Each row below holds a small network's activations on one input, seen along a few directions.
In each table, some parts of the input vary, and every possible input appears once, in random order.
Descriptions start from the smaller parts, as in this example, which fits no table here: values(2) and (point or ring(9) or (line(4) and ring(5))).
Shared parts are said once, and a part with two or three values counts as separate values.

Other details of the inputs vary at random and push rows far along two fixed directions, the same in every table; ignore that.

Rows:
x1: [ 66  12  13 -31  52  17 -25   5 -44  41  27  41 -57]
x2: [ 19  37 -50  -8 -71   0 -25  14  49   6 -15 -34  37]
x3: [-52  19  -5  -1 -47 -12  -4   0  43 -19  21 -43 -11]
x4: [-76  -7 -19   9 -36 -28  -2 -13  18 -50  11 -14  -4]
x5: [ 56  91 -39 -22  45  65  -5 -12 -28  13  19  18 -16]
x6: [-49 -42  36  30 -30 -27 -36 -17 -17 -20 -24 -28  -2]
x7: [  2  53   2 -13 -13  19 -49   9  14  -9  20 -30 -14]
x8: [ 57 -24 -30  -8  18 -27  24  13 -76  51 -29  70  -1]
x9: [ 57 -11 -14   5  47  23  24   3 -75  35  -5  51 -50]
x10: [ 41  48 -34 -25  41   2  17  20 -68  59 -19  35  45]
x11: [ 45  60 -71 -33 -59  28 -46 -11  89  -4   8 -28  36]
x12: [ 94  55 -36 -66 -37  49 -47 -19 114  49   3 -52  36]
x13: [ 43  58  56 -29  73  28  34  -3   4  32  17  41   7]
x14: [ 30 -37   3 -21 -30  24 -55  -1  57 -15  34 -27 -37]
x15: [ 20   1  -8   8  68  13  34   2 -86  12 -22  12  -1]
x16: [ 59  36  -6 -20  21  -3  17 -10 -72  73 -30  36  33]
x17: [ 12  21  48   3  81  -7  56  17 -42   5  11  48  18]
x18: [ 45  39  20 -39  77  20 -17   3 -53  25  17   3  -9]
x19: [-21 -59  43  47  46 -54  64  27 -75  -6 -10  96 -21]
x20: [-21  -3  53  29 -40  -1   3 -16  86 -17   9 -19  18]
x21: [ 19 -30  42  12  48 -14  56  21 -34   1  19  77 -17]
x22: [-13  17  38 -10  42 -18  36 -26 -76  46   5  28 -18]
x23: [-83 -63  19   9 -29 -44  10 -20  21 -30 -23 -34   0]
x24: [ 39 -53 -39 -12 -39 -13   0  12   4  15 -17  19  13]
x25: [-72  -3  39  55  -9 -42  43  31 -24 -47 -13  29  19]
x26: [-19 -95 -16  42 -12  -9  21   8 -51 -28 -26  17 -26]
x27: [-22 -23  19 -11 -24   6 -55 -15  54 -24 -11 -53  -2]
x28: [-49 -37   1  -4 -29 -23  -2 -15  62 -31  13 -60   3]
x29: [-34   4   3   3 -10   3 -47   8  23 -16   7 -40   8]
x30: [-15 -59   0 -14 -26 -13   9  -7  32  -9  31  -6 -38]
x31: [-101  -50   -3   47  -16  -55  -22    6  -72  -80  -35   14    5]
x32: [-108  -54   40   69   -1  -56   45   32  -24  -54  -30   27   40]
x33: [-109  -49    3   29  -17  -53   22    6  -23  -28  -12  -15   11]
x34: [ 33  94  20 -16  60  27  27   3  -2   1  42  58   4]
x35: [-14 -51  -8  -5 -40 -20  -5 -13  61  -2  28 -14 -48]
x36: [-17  19 -34  27 -62  31 -26   4  51 -33  -4 -61  -4]
x37: [ 91  82   3 -30  39  81  -5 -29 -14  69  16  -4 -20]
x38: [-37 -54  -6  35 -14  -3   2 -13  -3 -28 -51 -33   7]
x39: [ 44  62 -40 -21 -29  86 -49  -8 118  12  34 -80   3]
x40: [ 37  -4 -43 -23 -40   0 -22   3  61   7 -16 -46  50]
Each input here is: line(5) and (values(2) or line(6)).
The inputs of x31 and x5 match in every part but the line(5) part. If x6 is changed in the same way as x31 into x5, which row does it become?
> x37
The inputs of x32 and x10 match in every part but the line(5) part. If x25 is changed in the same way as x32 into x10, which row does it become?
> x2
Which other rows does x9 become when the values(2) part takes its other values? List them by row number.
> x26
Which other rows does x22 become when the line(6) part takes its other values? List them by row number.
> x3, x4, x23, x28, x33

Rows:
x41: [-40 -63 -20  30  -6 -20  18   8 -53 -32 -15  25 -25]
x42: [ 27  -1   1  -1  31  17  -6 -10 -49  32 -17  -1 -13]
x43: [ 16  -7  22 -18 -27  27 -31 -18 108 -15  52 -35 -26]
x44: [-15 -31  29  17 -26  -5  10   7  71 -26  13  -9  -7]
x45: [ 73  22 -21 -37  -9  44 -41 -11  54  14  25 -14 -19]
x46: [ 64  16   0 -32  50  -1  30  11 -50  59  -1  43   6]
x47: [ 46   1 -12  -8  16   0  14  14 -28  14  -9  37  -1]
x48: [ 25  65   9 -32  49  -2  28  -6 -57  50   1  32  18]
x49: [-48 -28  28  32  -5 -34  24   7  15 -34  -1  18  17]
x50: [ 35  20  45 -23  72  20  29  -1 -46  32  27  49 -39]
x51: [ -1 -26  -9  19 -15 -21  13  17 -23  -8  -3  35  -9]
x52: [-34  11  -3  27  15 -30  22  19 -87 -13 -21  43  15]
x53: [-58 -17 -11  25 -30 -19 -20   8 -25 -36 -14 -14   1]
x54: [ 34   0 -13 -29 -55   8 -13 -14 105  14  22 -37   3]
x55: [-33  -6  34  22  15 -15  33  11   6 -13  -3  27   6]
x56: [ 61   7  -3 -42  30  21  -7  -7 -12  51  11  11  -8]
x57: [ -2  42 -27  -8   7  28 -14  -3  -7 -10  16 -18 -14]
x58: [ 22  43 -17  -9  -4  14 -13   5   7  -4  -8  -5  25]
x59: [-25 -44 -11  38 -43 -19   4   0  22 -19 -40 -12  36]
x60: [-23 -18  -9   2 -49 -24   2  -8  57  -3 -11 -17  25]
x61: [ 75  19  -5 -16  19  28  16   0  -4  45   1  17   2]
x62: [ 1 56 34 -5 23 19 11  1 26  1 19  0  7]
x63: [ 29  -4   2 -33   3   3  -4 -19   9  33  15   2 -16]
x64: [-55 -41 -14   8 -63 -19 -38  -7  49 -30 -24 -71  30]
x65: [-12 -33 -19  29  17 -24  48  25 -74 -13 -13  52 -12]
x66: [-43 -25  -7  17 -24 -33   3   8  -8 -11 -38 -19  48]
x67: [ 39  41 -32 -25  -2  51 -35 -10  45   4  38 -35 -38]
x68: [  8  63  44 -21  82  25  22   0 -59  27  21  27 -17]
x69: [ 51  21 -10 -22  18  26 -15   1 -16  25  30  28 -34]
x70: [-36 -62 -14   9 -55 -19 -40  -7  52 -18 -19 -67   6]
x71: [-43 -58  37  35   9 -47  44  14 -27 -30  -4  37   0]
x72: [ 25  58  -7 -51  -9  30 -28 -24  50  27  25 -45   2]
x73: [-60 -14 -30  40 -43 -15   3   8  11 -53 -17 -18  19]
x74: [-17 -76  -6  30 -42 -10 -11 -10  11 -18 -31 -21   1]
x75: [-29 -10 -19   7 -42  -1 -38  -2  24 -36 -19 -44  12]
x76: [ 27  12 -15 -18 -12   5  -6   2  45  24  -4 -11  33]
x77: [-32 -31  12   3  32 -43  19  -9 -91  17 -26  21 -16]
x78: [ 36  49 -33 -13   9  33   8   7  25  10  23  15  -3]
x79: [-10  35  20 -17 -16  29 -33 -15  89 -20  44 -57  -3]
x80: [-69 -13  36  35  14 -40  32  11 -34 -36 -10  18  23]
x81: [ 24  33 -26  -7 -50  23 -33   4  92  -8  25 -17   5]
x82: [-36 -51  -7  25   5 -33  -7   3 -69 -23 -39   8 -11]
x83: [ 26  38  -6  -1   2  23  -1  -7   1  20 -14 -11  31]
x84: [  4  14  30 -11  30  12 -11 -12  18   1  36 -14 -31]
x85: [-28 -19  -4  21 -18  -2 -12 -10 -20 -12 -34 -32  19]
x86: [ 37  40  -2 -20  55  16  -6   4 -75  35  19  34 -38]
x87: [-67 -52  43  34  20 -31  17   3 -43 -29 -16   6 -25]
x88: [ 32  25 -14  -7  24   2  12  10 -32  14 -14  40  15]
What do these inputs look like to the network?
> ring(6) and (values(2) or line(6))
The inputs of x79 and x80 match in every part but the ring(6) part. If x72 is changed in the same way as x79 into x80, which row does it become?
> x48
Which other rows does x50 become when the values(2) part takes its other values? List them by row number.
> x43
List by row number the other rows that have the ring(6) part in common with x88.
> x49, x55, x59, x60, x76, x78, x81
List by row number the other rows that have the ring(6) part in common with x84.
> x42, x67, x70, x77, x82, x86, x87

Rows:
x89: [ 12  13 -20  -1  -3  -4  18   6  -9  11  -3  23  10]
x90: [ 71  59 -28 -36 -29  50 -30   0 106  18  37 -27  13]
x91: [ 16  38  24 -25   2  19 -17  -8  53  11  34 -18  -7]
x92: [-22  12  18  12  37 -13  25  14 -47 -13   3  37  -2]
x93: [ 45  64 -20 -31  46  28   4  -2 -60  39  15  24 -17]
x94: [-36   1   2  13 -29  -3  -2   0  43 -31  17 -17  -4]
x95: [ 13   0   7   7  41 -14  42  10 -73  29 -25  43  16]
x96: [-29 -45 -11  35 -59 -17  -8   2  49 -36 -28 -21  29]
x97: [-63 -39  18  19 -39 -24  -6  -7  53 -41  -3 -36   7]
x98: [ -5  -2 -13 -13 -49   9 -50 -12  64  -8   4 -56   2]
x99: [ 50  51 -21 -49 -19  52 -51 -22  87  23  32 -61  -5]
x100: [-56 -32  18  36 -41 -13 -10   1  50 -54  -8 -28   9]
x101: [ -53  -38   -9   37   20  -43   19   19 -114  -24  -43   34    7]
x102: [-41 -36 -16  30 -53  -6 -31  -4  28 -42 -26 -43  11]
x103: [ 78  63   2 -50  34  25   0  -2   8  59  21  20   6]
x104: [ 53  24  27 -27  66  24  18  -3 -32  35  40  43 -48]
x105: [ 24 -47  -6   1 -22  -3   2   0  29   2   4   6 -15]
x106: [ 37  61  29 -23  71  28  26  -2 -35  38  23  28 -13]
x107: [-44 -55   8  29  19 -59  45   9 -89  -1 -46  42  24]
x108: [ 17 -29   0  -3  44  -5  11   2 -93  20  -7  38 -38]
x109: [-67 -61  -9  40 -37 -31  -6   1 -17 -37 -43 -32  12]
What do these inputs look like to the network?
> values(3) and (point or line(6))
The inputs of x92 and x90 match in every part but the values(3) part. If x100 is changed in the same way as x92 into x90, which row does it become?
> x96
List by row number the other rows that have the values(3) part in common with x108.
> x93, x98, x99, x101, x102, x109

Rows:
x110: [-46 -57   0  39  18 -41  27  15 -95 -21 -39  38   0]
x111: [-45 -34  -1  24 -28 -16  -6  -5   3 -29 -18 -23   3]
x112: [ 44  21   4 -17  52   7  18   1 -76  42  -8  42  -6]
x113: [ 40  29  -2 -15  53   7  30   6 -71  41  -7  42   9]
x114: [-27 -38  -2  11  -4 -23  -2   2 -31 -11 -15   2  -5]
x115: [ 35  61  10 -33  36  23  -5  -5  -5  33  23   5   0]
x116: [ 23  42   1 -21 -16  33 -31 -12  72   3  20 -39   7]
x117: [-63 -52  29  30 -45 -22  -3  -1  70 -51   6 -29  -5]
x118: [-40 -27  33  20   0 -17  17  -2  19 -22  11   7 -10]
x119: [ 38  16  -3  -6  45   3  21   8 -72  35  -9  45  -4]
x120: [-39 -48  -4  19 -21 -38   8   2 -19 -11 -32  -4  18]
x121: [ 66  43  -4 -41  35  25  -4  -4 -20  51  16  18 -11]
x122: [ 76  59 -14 -48   1  52 -24 -15  67  42  27 -29   5]
x123: [ 76  56 -19 -48 -16  67 -50 -18 101  25  44 -49 -16]
x124: [-24 -14 -14  14 -54   9 -25  -4  69 -32   3 -47   2]
x125: [-15 -26 -28   8 -79   0 -26  -3 100 -30  -2 -50  20]
x126: [-52 -37   1  22 -20 -29   0  -1 -16 -24 -18 -13   0]
x127: [-62 -39  -1  37 -60 -21 -17   6  53 -53 -18 -39  22]
x128: [ 70  58 -24 -42  -1  52 -29  -6  66  23  42 -15 -17]
x129: [-35 -51  -5  35   9 -49  33  16 -91 -12 -41  49   6]
x130: [ 15  45   9  -9  56   1  28  10 -69  21   4  49   3]
x131: [ 16  24  45  -9  76   0  39   5 -61  18  25  52 -24]
x132: [-49 -31 -11  28 -35 -21   1   4   7 -37 -12 -10   2]
What do these inputs look like to the network?
> values(3) or (line(4) and line(5))
Which of the alternatives is x122?
> line(4) and line(5)
Which other rows does x128 become when the line(5) part takes its other values? List them by row number.
> x125, x129, x130, x132
Which other rows does x114 become when the line(5) part takes its other values? List them by row number.
> x115, x120, x121, x126
